These are the activations of a small neural network, seen along a few directions. Each row is one input.
In each table, some parts of the input vary, and every possible input appears once, in random order.
Descriptions start from the smaller parts, as in this example, which fits no table here: one of 4 places along a line, together with either a single point or one of 9 places along a line or (one of 3 separate values, together with one of 5 places around a ring).
Shared parts are said once, and a part with two or three values counts as separate values.

Other details of the inputs shift rows strongly along two fixed directions, in all tables alike. That doesn't count.
To show where, the next rows are all for the same input, with only those details redrawn:
[-1.06  0.64  3.09  3.59 -4.53 -0.19 -0.86 -3.58 -1.99 -1.51 -2.40 -7.40
  1.57 -3.07]
[-1.87 -0.67  0.58 -3.69  3.52  2.17  2.57 -1.16  3.79  5.18  3.12  2.48
  0.06  4.54]
[-1.59  0.29  2.09  0.63 -1.51  0.98  0.64 -2.80  0.41  1.08 -0.21 -3.66
  1.04  0.03]
[ 0.19 -0.61  3.20  4.76 -3.85 -2.26 -1.91 -2.54 -3.26 -2.31 -2.59 -7.04
  1.80 -4.50]
[-0.75  0.37  3.07  3.90 -4.40 -0.74 -1.15 -3.37 -2.26 -1.74 -2.45 -7.40
  1.62 -3.44]
[ 0.38 -1.84  2.33  2.22 -0.04 -2.06 -0.75 -1.07 -1.59  0.15 -0.29 -2.37
  1.21 -1.97]
[ 2.10 -4.98  1.03 -0.75  6.80 -3.93  0.24  2.49 -0.38  3.13  3.16  5.69
  0.55  0.47]

Table:
row 1: [-2.19 -1.01 -0.10  2.49 -2.40 -3.91 -2.46 -0.81 -8.72 -5.81 -2.94 -6.89
  1.93 -3.13]
row 2: [ 0.23 -1.75  3.45  3.99 -2.21 -2.72 -2.66  1.69 -2.74 -2.29 -1.29 -3.79
  0.24 -4.42]
row 3: [-2.16  3.43 -1.58 -4.41 -0.63  5.85  1.86 -2.45  5.00  3.71 -0.40 -0.36
 -0.64  1.60]
row 4: [ 2.14 -1.77  0.00  2.58 -2.10 -3.24 -1.24  1.97 -1.57 -0.83 -0.75  0.20
 -0.67 -5.31]
row 5: [-2.15  2.23 -0.26 -3.35  0.55  4.77  2.87 -4.34  4.23  3.98  0.13 -1.87
  1.39  4.30]
row 6: [ 1.28 -1.78  2.94  3.82 -2.55 -3.52 -3.62  3.18 -3.45 -2.79 -1.49 -1.96
 -0.69 -6.58]
row 7: [-5.80  2.23 -2.44 -3.89 -1.51  2.97  0.55 -1.55 -1.98 -1.00 -0.73 -4.28
 -0.21  2.63]
row 8: [ 4.07 -3.84 -1.36 -1.03  8.12 -1.71 -0.74  2.40  0.03  0.95  0.88  6.85
  0.46  0.29]
row 9: [ 3.48 -0.80  1.90  3.73  0.38 -2.17 -3.34 -1.85 -3.03 -5.77 -2.96 -3.32
  2.71 -1.86]
row 10: [-5.51  3.62 -4.19 -4.09 -4.71  3.52  1.30 -1.10 -0.89 -0.96 -0.97 -3.57
 -1.21  2.30]
row 11: [ 1.35  0.81 -0.30 -1.22  2.40  2.10 -1.30 -1.24  2.10 -1.97 -0.67  0.30
  0.76  2.01]
row 12: [ 3.45 -1.29 -1.27  2.24 -1.09 -2.79 -0.92  1.26 -1.56 -1.15 -2.16  0.27
  0.46 -5.35]
row 13: [ 2.59  0.23 -2.17  0.52 -0.33  0.87 -0.17 -0.14  0.46 -1.24 -1.81  1.51
 -0.14 -1.60]
row 14: [ 3.94 -2.22  1.32  4.92  0.95 -3.23 -2.76 -1.45 -4.41 -4.04 -3.36 -2.76
  2.56 -3.87]
row 15: [ 1.52 -1.01 -0.13  0.67 -1.85 -2.00  1.48  3.14  0.15  1.24  2.79  2.53
 -1.59  0.54]
row 16: [ 0.40  3.90 -3.75 -2.47 -2.44  5.41  3.76 -3.12  4.32  1.88  0.54  0.44
 -0.74  4.77]
row 17: [-3.45  1.69  1.01 -2.97 -0.36  4.28  2.60 -3.55  4.18  4.22  1.53 -1.92
  0.25  4.30]
row 18: [-6.39  3.16 -3.79 -6.90 -0.80  4.78  1.08 -0.63  0.45  1.09  0.48 -1.08
 -1.75  3.92]
row 19: [ 1.25 -2.03 -4.02  1.35 -1.64 -5.85 -0.84  3.25 -7.89 -4.17 -0.08 -0.03
 -0.50 -2.37]
row 20: [ 3.29  0.11 -1.89 -0.86  1.56  0.23 -0.79  1.06  1.31 -2.72 -0.42  3.68
  0.03  0.19]
row 21: [ 0.82 -3.82  2.63  0.36  7.05 -4.06 -0.43  4.03 -0.70  0.96  2.22  6.51
 -0.78  3.25]
row 22: [ 2.01 -4.59  0.31 -1.16  6.55 -3.18 -0.19  3.60  0.22  2.94  2.79  6.13
 -0.46 -0.91]
row 23: [ 0.84 -2.56  1.29 -0.79  5.74 -2.86 -1.32  5.89  0.09  0.66  1.66  8.04
 -2.83  0.50]
row 24: [-2.93  2.00 -0.03 -2.86 -2.98  3.86  2.28  0.79  4.54  2.95  1.77  0.74
 -1.99  2.50]
row 25: [ 1.44  2.33 -2.41  0.33 -4.17  1.26  2.47 -2.01  1.22  0.88 -0.62 -1.93
  0.07 -0.24]
row 26: [-2.29  2.39  0.77 -0.63 -3.69  3.09 -0.07 -1.66  1.80  0.91 -1.00 -3.28
 -1.04 -2.25]
row 27: [-1.25  4.02 -0.20  8.00 -2.29 -3.15 -2.98  0.37 -4.37 -3.47  0.91  0.49
  4.45 -4.25]
row 28: [-1.08  4.73 -0.61 -2.40 -2.17  6.11 -0.59 -3.27  3.65 -2.27 -1.94 -2.41
 -0.19  1.68]
row 29: [ 0.07  0.64 -2.50 -3.35 -0.08  1.74  4.15  0.56  4.08  4.90  3.99  4.29
 -1.92  3.83]
row 30: [-4.68  3.23  1.87 -2.32 -0.41  4.78  1.33 -0.93  4.48  2.05  0.23 -0.61
 -2.06  5.76]
row 31: [-1.45  4.23 -1.28 -1.86 -2.39  6.40  0.37 -3.67  3.22 -0.08 -2.43 -2.66
 -0.42  0.58]
row 32: [ 1.59 -2.70  0.16 -0.19  4.24 -3.60 -0.13  6.11  0.40  0.58  1.88  8.58
 -2.80  1.07]
row 33: [-3.08  4.90 -0.19 -0.77 -5.30  3.96  3.19 -1.12  3.87  1.18  0.76 -1.13
 -2.92  5.77]
row 34: [ 6.34 -2.22 -3.15 -0.86  4.78 -3.02  0.46  3.23  0.30 -1.43  2.66  8.27
 -0.32  2.13]
row 35: [ 1.36 -5.01  2.34 -0.53  6.15 -3.92 -0.13  4.10 -0.46  2.52  3.69  5.64
  0.20  1.56]
row 36: [ 3.35 -4.09 -0.97 -1.51  7.48 -2.76  0.03  2.83  0.25  2.68  1.35  6.14
  0.69 -0.92]
What do these inputs look like to the network? -> either a single point or (one of 5 places along a line, together with either a single point or one of 6 places along a line)
Start at row 5 and move only the place on the line of 5, one step at a time. The first step leads to row 36. Which rows follow, in order? -> row 3, row 12, row 25
Start at row 9 and move only the place on the line of 6, one step at a time. The first step leads to row 14. Which rows follow, in order? -> row 5, row 17, row 35, row 21
Which other rows does row 29 become when the place on the line of 6 takes its other values? List them by row number. -> row 15, row 16, row 25, row 33, row 34
Start at row 1 and move only the place on the line of 5, one step at a time. The first step leads to row 7. Which rows follow, in order? -> row 18, row 10, row 19

Table:
row 37: [ 0.19 -3.69 -0.34 -0.45  6.13 -4.67 -1.90  3.74 -4.64 -1.93  1.37  4.29
  0.48  0.57]
row 38: [-1.13 -2.12 -1.00 -1.10  2.69 -2.60 -0.98  1.78 -3.83 -0.99  0.44  0.88
  0.31 -0.47]
row 39: [-1.66  4.56 -1.30 -4.55 -0.12  7.19  2.75 -0.87  8.23  3.18  1.65  3.90
 -2.23  6.45]
row 40: [-0.13  2.85 -1.37  0.54 -3.30  2.69 -0.91 -3.66 -0.73 -3.27 -3.41 -5.18
  1.24 -1.31]
row 41: [ 3.83 -3.56  5.03  2.99  4.38 -1.66 -0.96 -1.63  2.14  2.46  0.14  0.42
  2.22 -1.81]
row 42: [ 4.94 -3.81 -2.79 -0.41  4.59 -3.74 -0.36  2.63 -2.05 -0.28  0.54  5.21
  0.26 -2.14]
row 43: [-1.16  4.28 -2.62 -4.38 -1.15  6.46  4.08 -1.24  7.81  4.54  2.37  3.77
 -1.88  5.84]
row 44: [-2.92  1.62 -0.67 -1.90 -1.81  1.53  2.29  1.31  2.17  2.93  2.41  1.70
 -1.93  2.82]
row 45: [-1.76  0.53  0.25  3.29 -6.55 -2.03 -1.53 -1.72 -5.83 -3.88 -3.50 -8.63
  0.69 -5.03]
row 46: [ 1.58 -4.11 -1.13 -0.10  2.77 -5.30 -0.02  4.79 -3.19  1.01  2.59  4.83
 -0.89 -1.77]
row 47: [-3.32  0.21  6.92  3.12 -2.95  1.40 -0.33 -4.87  1.26  2.11 -1.35 -8.72
  2.12 -0.97]
row 48: [ 1.14  2.47  0.46  4.51 -4.21  0.07 -3.36 -3.33 -3.91 -7.33 -5.28 -7.19
  2.12 -3.60]
row 49: [ 1.08 -3.09  1.10  1.03  3.30 -4.60 -1.55  5.92 -2.00 -0.50  1.92  5.87
 -1.80 -0.96]
row 50: [-0.69  3.86 -2.54 -2.59 -3.78  5.26  2.77 -2.86  4.57  1.95  0.11 -1.15
 -0.69  2.39]
What do these inputs look like to the network? -> one of 2 separate values, together with either a single point or one of 6 places along a line
Changing only the choice among 2 separate values turns row 47 into row 41. The same change can be made to row 46. Which row results? -> row 50
Which other rows does row 46 become when the place on the line of 6 takes its other values? List them by row number. -> row 37, row 38, row 44, row 45, row 49
